A small network was shown many inputs. Here are its activations along a few directions, one row for each input.
In each table, some parts of the input vary, and every possible input appears once, in random order.
A made-up example of a description, with smaller parts first: one of 3 separate values, together with either a single point or one of 9 places around a ring or (one of 6 places along a line, together with one of 8 places around a ring).
Shared parts are said once, and a part with two or three values counts as separate values.
In the rows, zero is written as 128.

Other details of the inputs vary at random and push rows far along three fixed directions, the same in every table; ignore that.

Table:
r1: [144 110 147 142 113  99 112  75 161 112 137]
r2: [117 114 131 171 139 118 159  90 180 141 116]
r3: [119 141 160 161  71 104 113 109 126 110 173]
r4: [104 137 102 101 111 138 130 127 108 125 168]
r5: [137 153 127 113 109 136  82 177 102 165 140]
r6: [165  99 200 176 115 116  98  80 134 141 129]
r7: [111 126 102 121 166 130 160 175 135 132 145]
r8: [107 117 101 180 123 116 155 139 172 116 112]
r9: [107 111  90 128 158 142 164 168 134 143 131]
r10: [107 114 150 162 148 113 165 120 174 114  93]
r11: [138  96 167 184 198 145 172 107 124 142  97]
r12: [137 124 128  66 127 151  88 154  85 124 132]
r13: [126 128 114 119 187 145 146 197  97 147 110]
r14: [215  75 188  99 144 132  20  56  84 166  74]
r15: [117 124 132 192 118 119 157 160 157 141 131]
r16: [129 138 131 128  99  84 125 103 155  99 157]
r17: [219  93 194  86 140 144  39  54  97 174  62]
r18: [ 95 140 122 152 128 132 149 127 167 122 107]
r19: [126  99 174 165 163 119 153  91 161 131  77]
r20: [ 91 136 103 181 126 128 150 131 174 120 121]
r21: [107 131 102 104 174 178 135 189 114 159 101]
r22: [ 96 126 101 126 172 144 174 162 126 154 130]
r23: [101 129 105 138 143 124 146 175 165 121  98]
r24: [128 158 143 158  64 114 118 123 134 124 174]
r25: [104 129 110  97 117 129 125 131 106 116 173]
r26: [120 144 140 134  84 143 139  84 128  92 164]
r27: [125  91 166 168 161 129 142  89 162 136  73]
r28: [142  72 148 195 187 159 150 109 156 136  99]
r29: [130 164 126 121 118 137 130 131  94 113 159]
r30: [ 85 115  93 154 156 152 158 173 129 126 131]
r31: [129 113 167 168 162 133 152  90 170 141  76]
r32: [129 124 120 148  79 130 127  95 123  83 173]
r33: [159 150 115  92 131 142 111 163  72 140 134]
r34: [157  82 180 140 136 131 116  41 130 119 146]
r35: [130 132 107 101 157 135 133 190 133 163  70]
r36: [126 148 114 108  83 120 114 131 136 113 125]
r37: [115 137 155 124  93 123 144  94 127  70 169]
r38: [139 118 113  92 122 146  82 149  88 122 146]
r39: [138 138 145 120  99 139 141 102 120 101 147]
r40: [127 156 143 142  90 123 142  84  99  88 175]
r41: [133 140 110 101  98  90 120 129 133 120 144]
r42: [115 111  98  95 175 124 113 180 125 176  90]
r43: [137 120  99  96 180 151 142 184 109 178 111]
r44: [140 147 144 159  67 114 115 124 133 127 164]
r45: [ 95 148 116 177 137 109 176 137 152 117 118]
r46: [165  83 174 148 210 159 138  81 130 182  91]
r47: [123 115  96 107 167 139 130 199 136 165  61]
r48: [118 139 116 109  87 137 132 129 115  90 158]
r49: [216 102 188 127 138 109  77  61  99 144  86]
r50: [108 113 109 157 148 145 176 129 152 136 138]
r51: [118 146 111 109  90 147 133 136 116 103 154]
r52: [112 136 122 173 159 130 183 157 138 105 140]
r53: [122 105 122 168 147 120 161 110 179 148 102]
r54: [123  91 137 166 166 138 162 106 159 126 136]
r55: [118 136 135 123  95  83 126  97 150  99 158]
r56: [151 139 107  78 122 110  98 150 116 157 119]
r57: [196 114 188 136 156 125  81  63 108 156  83]
r58: [134 109 155 139 103  96 113  60 156 107 142]
r59: [131 150 143 119  93 113 124 101 140 110 126]
r60: [118 136 122  96 111 156 116 128  95 121 139]
r61: [123 138 111  78 128 100 102 154 111 142 130]
r62: [117 130  98  95 162 120 125 171 125 173  98]
r63: [110 139 117  94 122 120 135 136 102 116 174]
r64: [112 106 151 166 137 119 149 102 174 113  96]
r65: [109 119  90 132 141 112 150 161 159 144 110]
r66: [124 141 112 119 103 152 101 122 105 114 162]
r67: [119 132 122  95 125 118 131 135 112 114 170]
r68: [130 154 123 112 114  96 111 151 112 110 133]
r69: [111 141 100  96 104 112 108 128 126 135 139]
r70: [137  85 150 173 187 158 167  87 154 164 106]
r71: [101 117 113 168 128 115 138 137 167 112 117]
r72: [133 140 149 163  82 106 112 134 139 113 166]
r73: [140 162 124 116 115 135 131 135  89 118 156]
r74: [110 158 122  97  91 112 120 130 123 110 128]
r75: [112 129 114 100 169 163 147 177 103 153 102]
r76: [127 145 118 144  75 114 108  96 143 105 147]
r77: [141 106 173 166 165 157 169  84 146 136 101]
r78: [134 173 118 118  91 101 117 131 116 110 147]
r79: [126 144 112 148  62 108 114  99 148  93 153]
r80: [125 150 130 130  87  94 133  85 152 112 159]
r81: [137 123 146 183 158 104 155 122 159 118 103]
r82: [ 96 136 135 155 150 154 181 129 150 117 128]
r83: [143 149 123 120 107 122 135 134  92 101 159]
r84: [113 139 119 150  76 112 112  89 139  99 146]
r85: [136 139 147 118  99 101 115 111 144  93 128]
r86: [ 90 137 106 133 130 132 146 151 149 131  99]
r87: [121 131 117 133 148 145 114 203 110 188 105]
r88: [ 93 132  94 124 158 154 154 159 134 146 143]
r89: [163 154 117  94 115 111  92 153  95 140 116]
r90: [143 139 117  75 117 116 102 165 112 133  99]
r91: [132 126 103  96 125 159  92 148  81 141 135]
r92: [ 99 127 123 158 136 138 195 142 152 101 131]
r93: [121 153 141 144  96  89 129 102 124  90 149]
r94: [130 153 104  75 128 114  94 154 116 154 129]
r95: [139 136 125  76 136 143 110 170  98 119 132]
r96: [214  69 206  75 167 168  42  61  60 168  80]
r97: [127 139 102 118 106 152 112 138 105 123 154]
r98: [114 138 152 115 100 128 138  99 110  84 163]
r99: [ 94 132 108 152 140 121 152 125 173 139 124]
r100: [118 153 112 105 109 127 143 125 117 121 176]
r101: [142 125 118  76 138 155  94 169  94 128 125]
r102: [161 124 110  86 120 121  53 158 106 137 112]
r103: [144 128 106  76 135 129 119 158  93 142 145]
r104: [129 111  87 126 167 170 130 191 112 164 102]
Description of these inputs: one of 8 places around a ring, together with either a single point or (one of 2 separate values, together with one of 6 places around a ring).
Question: Changing only the place on the ring of 8 turns r41 into r56. The same change can be made to r90. Which row results?
Answer: r35
Question: Changing only the place on the ring of 8 turns r98 into r82. The same change can be made to r11. Which row results?
Answer: r29
Question: Change only the choice among 2 separate values in r43. List by row number the other rows that result.
Answer: r56
Question: Change only the choice among 2 separate values in r25. List by row number the other rows that result.
Answer: r42
Question: Start at r86 and move only the place on the ring of 6, one step at a time. The first step leads to r74. Which rows follow, in order?
Answer: r45, r62, r69, r84
Question: Which other rows agree with r24 in the place on the ring of 8? List them by row number.
Answer: r2, r17, r26, r59, r70, r73, r76, r77, r78, r80, r97, r100
Question: Start at r31 and move only the place on the ring of 6, one step at a time. The first step leads to r57. Which rows follow, in order?
Answer: r94, r99, r20, r18
